A small network was shown many inputs. Here are its activations along a few directions, one row for each input.
In each table, some parts of the input vary, and every possible input appears once, in random order.
Descriptions start from the smaller parts, as in this example, which fits no table here: one of 2 separate values, together with either a single point or one of 9 places along a line or (one of 4 places along a line, together with one of 5 places around a ring).
Shared parts are said once, and a part with two or three values counts as separate values.
In the rows, 128 means zero.

A family of inputs:
row 1: [ 30  16 213 110 180  87 210 103 134  52  93  65 114 192]
row 2: [132 157 105 126  88 124 132 101 161 118 123 131 129 113]
row 3: [180 140 119 113 156  94 128 137 111 142 160 154 142 148]
row 4: [143 127 130 135 149 140 106 155 101 141 140 139 121 134]
row 5: [115 128 134 155 133 167 107 134 109 154 123 129 127 128]
row 6: [128 125 136 148 149 159 105 149  99 144 130 131 123 121]
row 7: [155 151 111  98 109 101 132 132 140 122 133 137 135 114]
row 8: [107 152  98 170 110 147 126 108 166 145 127 137 140 129]
row 9: [ 26  18 207 137 207 106 207 112 134  73 111  84 121 217]
row 10: [116 134 124 131  95 149 125 118 130 136 109 117 117 100]
row 11: [151 152 113 110 104 117 131 121 156 121 130 126 133 110]
row 12: [155 127 128  99 121 112 110 146 103 123 130 133 125 107]
row 13: [121 126 137 128 105 154 106 128 110 134 102 117 118 100]
row 14: [125 157 103 153 115 138 132 109 158 136 142 142 139 138]
row 15: [113 151 101 144  82 133 127 100 168 126 107 126 132 102]
row 16: [109 136 121 158 123 162 124 125 129 155 129 131 124 128]
row 17: [133 123 139 119 124 146 102 142 100 126 111 118 114  94]
row 18: [148 129 126 127 146 126 111 152 102 141 149 145 133 134]
row 19: [144 153 111 136 130 131 130 128 154 141 150 138 141 137]
row 20: [188 137 120  86 130  80 129 131 111 123 141 143 135 122]
row 21: [149 125 131 108 123 127 105 148 101 122 121 126 113 107]
row 22: [148 152 109 125 136 116 132 137 139 141 153 148 143 140]
Q: What do these inputs look like to the network?
A: one of 2 separate values, together with either a single point or one of 10 places around a ring
Q: The inputs of row 21 and row 4 match in every part but the choice among 2 separate values. If row 10 is changed in the same way as row 21 into row 4, which row does it become?
A: row 16

A family of inputs:
row 23: [101 119 131 159 132 159 124 128 111 137 131 131 121 142]
row 24: [103 113 125 159 137 132 131 124 134 138 121 130 136 138]
row 25: [132 110 147 100 140 101 137 132 106 108 112 122 122 126]
row 26: [106 141 114 130 121 111 165 114 181 111 139 128 147 153]
row 27: [115 129 132 150 139 136 138 105 153 124 124 123 132 152]
row 28: [219 187  85 112 129 113  89 157 107 166 174 176 144 114]
row 29: [126 105 146 119 142 133 119 156 111 122 122 116 111 127]
row 30: [128 104 151 106 140 116 112 142 105 105 125 123 124 123]
row 31: [142 186  85 140  52 163  92 111 154 149 106 132 121  61]
row 32: [133 108 143 100 122 101 151 116 126 118 124 117 127 141]
row 33: [107 119 147 146 149 170 120 142 104 148 126 118 122 124]
row 34: [125 116 132 116 133 101 158 110 143 109 131 121 127 134]
Q: What do these inputs look like to the network?
A: either one of 2 separate values or one of 10 places around a ring
Q: List by row number the other inputs of the same sort as row 28.
A: row 31

A family of inputs:
row 35: [149 115 136  97 167  74 164 136 135 108 157 136 140 171]
row 36: [ 79 127 124 149 124 123 174  92 188 110 128 118 139 162]
row 37: [153 105 143  90 145  77 147 128 109 107 132 129 130 146]
row 38: [ 85 116 131 143 106 123 161  84 165 112 102 110 130 133]
row 39: [ 75 112 137 143 111 144 143 112 156 105 100 103 118 119]
row 40: [146  96 161 103 163 123 123 154  82 129 135 119 120 134]
row 41: [136  96 155 125 178 128 111 163  69 134 140 135 124 145]
row 42: [143  99 150  92 150  98 127 154 102 100 130 120 121 130]
row 43: [ 70 106 142 175 137 172 126 123 123 137 107 116 119 137]
row 44: [176 231  48 157  43 174  70 120 162 185 135 164 140  61]
row 45: [ 78 110 150 153 123 169 134 112 137 130 102 101 120 129]
row 46: [246 223  59 109  88 132  56 159 107 178 167 183 135  68]
Q: The inputs of row 44 and row 46 match in every part but one. If row 38 is changed in the same way as row 44 into row 46, which row does it become?
A: row 37
Q: What do these inputs look like to the network?
A: one of 2 separate values, together with either a single point or one of 5 places along a line
Q: A walk changes only the place on the line of 5. It starts at row 36 and steps to row 38. List the rest of the walk in order.
A: row 39, row 45, row 43
Q: Change only the choice among 2 separate values in row 43. List by row number the other rows that result.
A: row 41
